These are the activations of a small neural network, seen along a few directions. Each row is one input.
In each table, some parts of the input vary, and every possible input appears once, in random order.
A made-up example of a description, with smaller parts first: one of 3 separate values, together with either a single point or one of 9 places around a ring or (one of 4 places along a line, together with one of 5 places around a ring).
Shared parts are said once, and a part with two or three values counts as separate values.

A family of inputs:
r1: [ 2.53 -0.23  1.51  1.99  1.82  1.32  0.73 -1.89  1.67 -1.60 -2.88]
r2: [ 0.43 -2.40 -1.23 -1.23 -1.84  2.52 -4.04  3.14 -0.19  6.94  5.23]
r3: [ 1.34 -0.27  2.40  0.55 -0.80  2.28  1.82 -1.50  0.80 -1.85 -2.51]
r4: [ 0.04 -1.34 -3.53  4.82  0.87 -0.72 -0.43 -0.74  1.54 -3.23 -2.50]
r5: [ 2.33  2.94  0.72  2.05  1.53 -2.67  0.22  0.57 -1.85  0.08  0.21]
r6: [ 1.25  2.88  1.41  0.66 -0.95 -1.48  2.06  0.43 -2.66  0.03  1.10]
r7: [ 2.80  0.83  0.16 -1.67 -1.70 -1.77  0.67  1.54  0.53 -1.33  4.06]
r8: [-3.08  0.12  3.21 -3.43  0.95  1.98  1.30 -1.34  1.32 -1.10 -2.92]
r9: [ 0.95  1.20 -0.33 -4.37 -0.73 -2.50  0.60  0.58  1.05 -0.35  3.30]
r10: [ 4.01  0.90 -0.70 -0.21  0.99 -2.60 -0.62  0.93  1.36 -1.22  3.74]
r11: [-1.89 -2.61 -0.60  1.94 -2.33 -0.71  0.81 -0.98 -0.23 -3.40 -1.74]
r12: [-6.17 -2.18  0.10 -2.03 -0.39 -0.62  0.87 -1.52  0.30 -2.62 -1.57]
r13: [ 4.58  2.33 -2.49  1.20  1.34 -1.87 -1.86  1.92  2.01 -1.68  2.94]
r14: [-0.54 -3.82  0.51  0.52 -0.49  6.76 -2.71  0.46 -0.65  6.06 -1.68]
r15: [-1.53  1.08  0.74 -5.67  0.29 -1.86  1.21  1.32  1.29 -0.23  3.99]
r16: [-3.56 -6.26 -2.80  1.98 -1.55  4.42 -2.35 -0.21 -1.63  4.61  0.18]
r17: [-3.14  3.22  2.14 -3.37  0.80 -1.80  1.67  0.74 -2.14  0.81  0.58]
r18: [-0.68  3.32  1.09 -2.07 -0.19 -2.44  1.19  0.07 -2.34  0.75 -0.13]
r19: [ 3.13  1.10 -0.29  3.37  2.18  1.95 -0.32 -0.74  2.33 -1.95 -3.70]
r20: [-0.84 -0.47 -0.36  0.97 -0.73  3.18 -1.90  1.55 -3.52  8.22  2.63]
r21: [ 3.02  4.23 -1.21  3.50  2.12 -1.67 -0.18  1.01 -1.06 -0.17 -0.07]
r22: [-3.71 -2.16 -1.02 -0.73 -1.41 -1.34  0.51 -2.08  0.18 -2.59 -2.39]
r23: [-0.68 -2.60 -1.54  3.39  0.29 -1.67 -0.14 -1.30  0.74 -3.07 -2.17]
r24: [-0.61  0.19  2.12 -2.16 -0.06  1.30  0.89 -1.95  1.15 -1.12 -3.70]
- Describe the family of inputs behind these rows. => one of 4 places along a line, together with either a single point or one of 5 places along a line
- Which other rows agree with r4 in the place on the line of 4? List them by row number. => r11, r12, r16, r22, r23

A family of inputs:
r25: [-0.04  0.35  2.06 -0.60  0.25  3.41 -1.16  1.10 -3.01  7.16  1.24]
r26: [-0.78  1.56 -0.45 -2.14  0.29 -5.87  2.10 -0.67  0.70 -5.07  1.67]
r27: [-1.24 -3.59 -0.80  1.51 -1.22  2.00 -0.12 -1.71  1.75 -2.35 -2.98]
r28: [-3.46 -2.85 -1.75 -2.10 -2.19  0.63 -2.11  2.05 -1.40  4.27  4.21]
r29: [-0.11 -0.82  1.28  3.38  0.81  3.06  0.39 -1.93 -0.41 -0.09 -5.39]
r30: [ 2.44  5.69  3.05 -0.63  1.38 -1.97  2.87 -0.24 -0.32 -2.96 -1.84]
r31: [ 0.17  2.34  1.36 -1.77  1.71 -4.45  2.18 -0.33  1.11 -4.60  1.05]
r32: [-0.40 -1.68 -0.37  1.82 -0.32  2.91 -0.12 -2.08  1.32 -1.03 -4.66]
r33: [ 7.38  1.82 -3.79  4.85  0.76 -2.41 -2.68  2.84  0.86 -0.08  4.05]
r34: [-0.44 -0.47  0.38 -2.17 -0.85  3.18 -1.79  1.43 -1.28  6.19  1.68]
r35: [ 0.90  4.34  1.70 -1.36  2.60 -3.19  2.33 -0.60  0.59 -3.45 -0.44]
r36: [-2.97 -4.44 -2.61  1.70 -1.46  0.44  0.21 -1.99  1.00 -2.70 -1.73]
r37: [-1.44 -2.26 -0.04 -2.48 -1.75  2.26 -2.11  2.14 -0.91  4.70  3.14]
- Describe the family of inputs behind these rows. => either a single point or (one of 3 separate values, together with one of 4 places along a line)
- Which other rows does r27 become when the choice among 3 separate values takes its other values? List them by row number. => r31, r37

A family of inputs:
r38: [-0.88 -3.42 -0.68  1.32 -0.67  4.16 -1.40 -1.16  0.62  1.71 -2.26]
r39: [-3.08 -1.60  2.04  0.22  0.41  1.26  2.08 -2.59  0.30 -2.14 -5.38]
r40: [-5.61 -5.29 -0.24 -0.04 -1.86  4.92 -1.11 -1.53 -1.15  3.55 -2.50]
r41: [ 0.76  1.39 -0.35 -0.43 -0.61  0.34 -0.97  1.59 -2.02  4.47  2.79]
r42: [ 2.24  1.95  0.46  2.55  1.25 -3.05  1.69 -1.07  0.97 -5.09 -0.93]
r43: [-2.72 -0.19  0.18  0.55 -0.02 -3.34  3.91 -3.66  2.31 -9.05 -5.03]
r44: [ 1.83  0.92  1.13  1.86  0.99 -0.25  0.49  0.29 -0.06 -0.85 -1.58]
r45: [-3.39 -0.57  1.11  0.55  1.06  0.29  2.33 -2.78  1.20 -4.27 -5.07]
r46: [ 0.57  0.42 -0.01 -3.57 -1.61  0.65 -2.77  3.59 -1.44  6.59  6.54]
r47: [ 0.26 -1.14 -0.26  1.70 -0.68  2.45 -1.19  0.92 -1.05  2.72  0.25]
r48: [-0.59 -1.59 -0.62 -3.34 -1.92  1.47 -3.70  4.22 -1.68  8.40  7.44]
r49: [ 0.49 -1.37  0.73  1.60  0.99  1.40  0.46 -1.80  1.57 -1.70 -4.19]
r50: [-1.91 -4.81 -1.77  1.77 -1.64  4.28 -3.65  1.99 -1.76  6.74  2.25]
r51: [-0.04 -0.24 -0.50  1.85  1.79  0.57  0.81 -2.16  2.54 -4.05 -3.83]
r52: [ 2.88  5.13  1.11 -3.05  1.37 -3.86  0.59  2.41  0.83 -1.24  3.89]
r53: [ 1.42  0.34  0.53  1.57 -0.03  1.76 -0.02  0.39 -0.61  0.91 -0.69]
r54: [ 3.55  5.45  0.05 -3.19  0.67 -6.96  1.64  0.97  1.38 -6.38  3.63]
r55: [ 1.53  1.97  0.18  2.19  1.63 -1.22  0.74  0.10  0.83 -3.03 -1.26]
r56: [ 1.82  4.59 -0.26 -0.03  1.87 -3.15  1.02  0.64 -0.10 -1.49  1.25]
r57: [ 3.18  4.56  2.05 -3.39  0.58 -3.06 -0.29  2.30 -0.11  0.73  3.63]
r58: [ 2.08  2.26 -0.79  2.16  0.52 -4.89  2.41 -0.84  1.94 -7.90 -1.32]
r59: [ 0.88  0.07 -1.15  1.74  0.88 -2.84  1.77 -3.42  3.07 -8.96 -3.90]
r60: [ 1.15 -0.73 -0.43  1.67  1.49 -1.39  1.61 -2.68  2.26 -6.23 -3.89]
r61: [ 1.78  2.07  0.78 -3.63 -0.96 -0.23 -1.45  3.22 -0.94  4.29  5.60]
r62: [ 2.34  3.45  1.00 -0.27  1.08 -2.34  0.69  0.97 -1.05  0.89  0.93]
r63: [-3.65 -2.23  1.32  0.00 -0.69  2.98  1.51 -2.48 -0.18 -0.34 -4.43]
r64: [-2.01 -5.20 -1.57  1.28 -1.18  5.17 -2.64 -0.56  0.10  3.84 -1.32]
r65: [ 2.76  4.46  0.32  0.42  1.36 -5.08  1.88 -0.39 -0.03 -3.36  1.53]
r66: [ 3.82  4.67  0.84 -3.29  1.24 -5.61  1.48  1.72  0.60 -3.64  3.76]
r67: [-1.27 -2.35 -1.98 -0.53 -1.37  2.02 -3.24  2.72 -2.78  8.42  4.91]
r68: [-3.00 -7.17 -2.37  1.28 -1.36  5.73 -3.57  0.00 -0.27  5.81 -0.25]
r69: [ 1.77  2.84  0.32 -0.49 -0.04 -0.62  0.11  1.08 -1.52  2.72  1.93]
r70: [ 2.59  4.77 -0.96  0.05  0.64 -6.87  2.60 -0.17  0.92 -6.19  1.09]
r71: [-0.77 -2.78 -1.12  1.60 -1.34  3.44 -2.70  1.33 -1.51  4.90  1.32]
r72: [-0.29 -0.25 -1.19 -0.50 -1.28  1.33 -2.46  1.98 -2.47  6.64  3.86]
r73: [ 0.08 -1.96  0.12  1.31 -0.02  3.39 -0.05 -1.71  1.00  0.06 -3.31]
r74: [-6.50 -7.34 -1.06 -0.08 -1.94  5.60 -1.91 -0.76 -1.48  5.31 -1.43]
r75: [-4.45 -3.64  0.63 -0.06 -1.25  4.01  0.26 -1.94 -0.64  1.23 -3.46]
r76: [ 2.76  3.50  1.51 -3.65 -0.28 -0.97 -0.16  2.69 -0.58  2.66  4.50]
r77: [-2.39 -0.96  0.90  0.29  0.93 -1.51  3.19 -3.45  0.98 -6.64 -5.09]
- Describe the family of inputs behind these rows. => one of 5 places along a line, together with one of 8 places along a line
- The inputs of r68 and r60 match in every part but the place on the line of 8. If r50 is changed in the same way as r68 into r60, which row does it become? => r42
- A walk changes only the place on the line of 5. It starts at r57 and steps to r62. List the rest of the walk in order. => r44, r49, r39

A family of inputs:
r78: [-1.78  0.82 -1.15 -4.27  0.26 -3.98  0.35  0.88  1.18 -1.87  3.66]
r79: [ 2.86 -1.37 -2.99  1.34 -0.91 -0.80 -2.85  2.31  0.72  1.54  4.31]
r80: [ 0.70  2.21  0.40  3.71  1.20 -3.05  3.16 -2.67 -0.39 -6.05 -4.47]
r81: [-4.16 -6.65 -2.17 -0.40 -2.52  3.68 -2.18 -0.25  0.01  3.25  0.79]
r82: [ 2.23  2.04 -1.79  3.23  1.37 -0.11 -1.60  1.81 -2.09  3.94  2.12]
r83: [-2.38  4.33  0.07 -2.39  2.43 -3.27  1.39  0.09 -1.68  0.50  1.55]
r84: [ 0.66  3.44  3.42 -4.98  0.02 -1.03  1.63  0.73  0.27 -0.33  1.01]
r85: [-4.11 -3.65  0.26  1.72 -2.56  4.15 -0.82 -0.38 -3.64  5.13 -1.70]
r86: [-2.56 -3.72  1.64 -1.25 -0.37  6.35 -1.82 -0.41 -0.05  5.34 -1.95]
r87: [ 2.93  2.00  2.53  0.86  0.90 -0.74  2.72 -2.40  2.53 -6.34 -4.95]
r88: [ 5.34  1.05  1.62  0.61 -0.95  2.15 -1.50  2.26 -0.33  3.03  1.70]
r89: [ 0.28 -0.49 -1.84  1.82  1.13 -3.35  1.52 -1.99  3.48 -8.15 -2.06]
- The inputs of r89 and r81 match in every part but one. If r87 is changed in the same way as r89 into r81, which row does it become? => r86
- Describe the family of inputs behind these rows. => one of 3 separate values, together with one of 4 places along a line
- A walk changes only the place on the line of 4. It starts at r85 and steps to r82. List the rest of the walk in order. => r83, r80
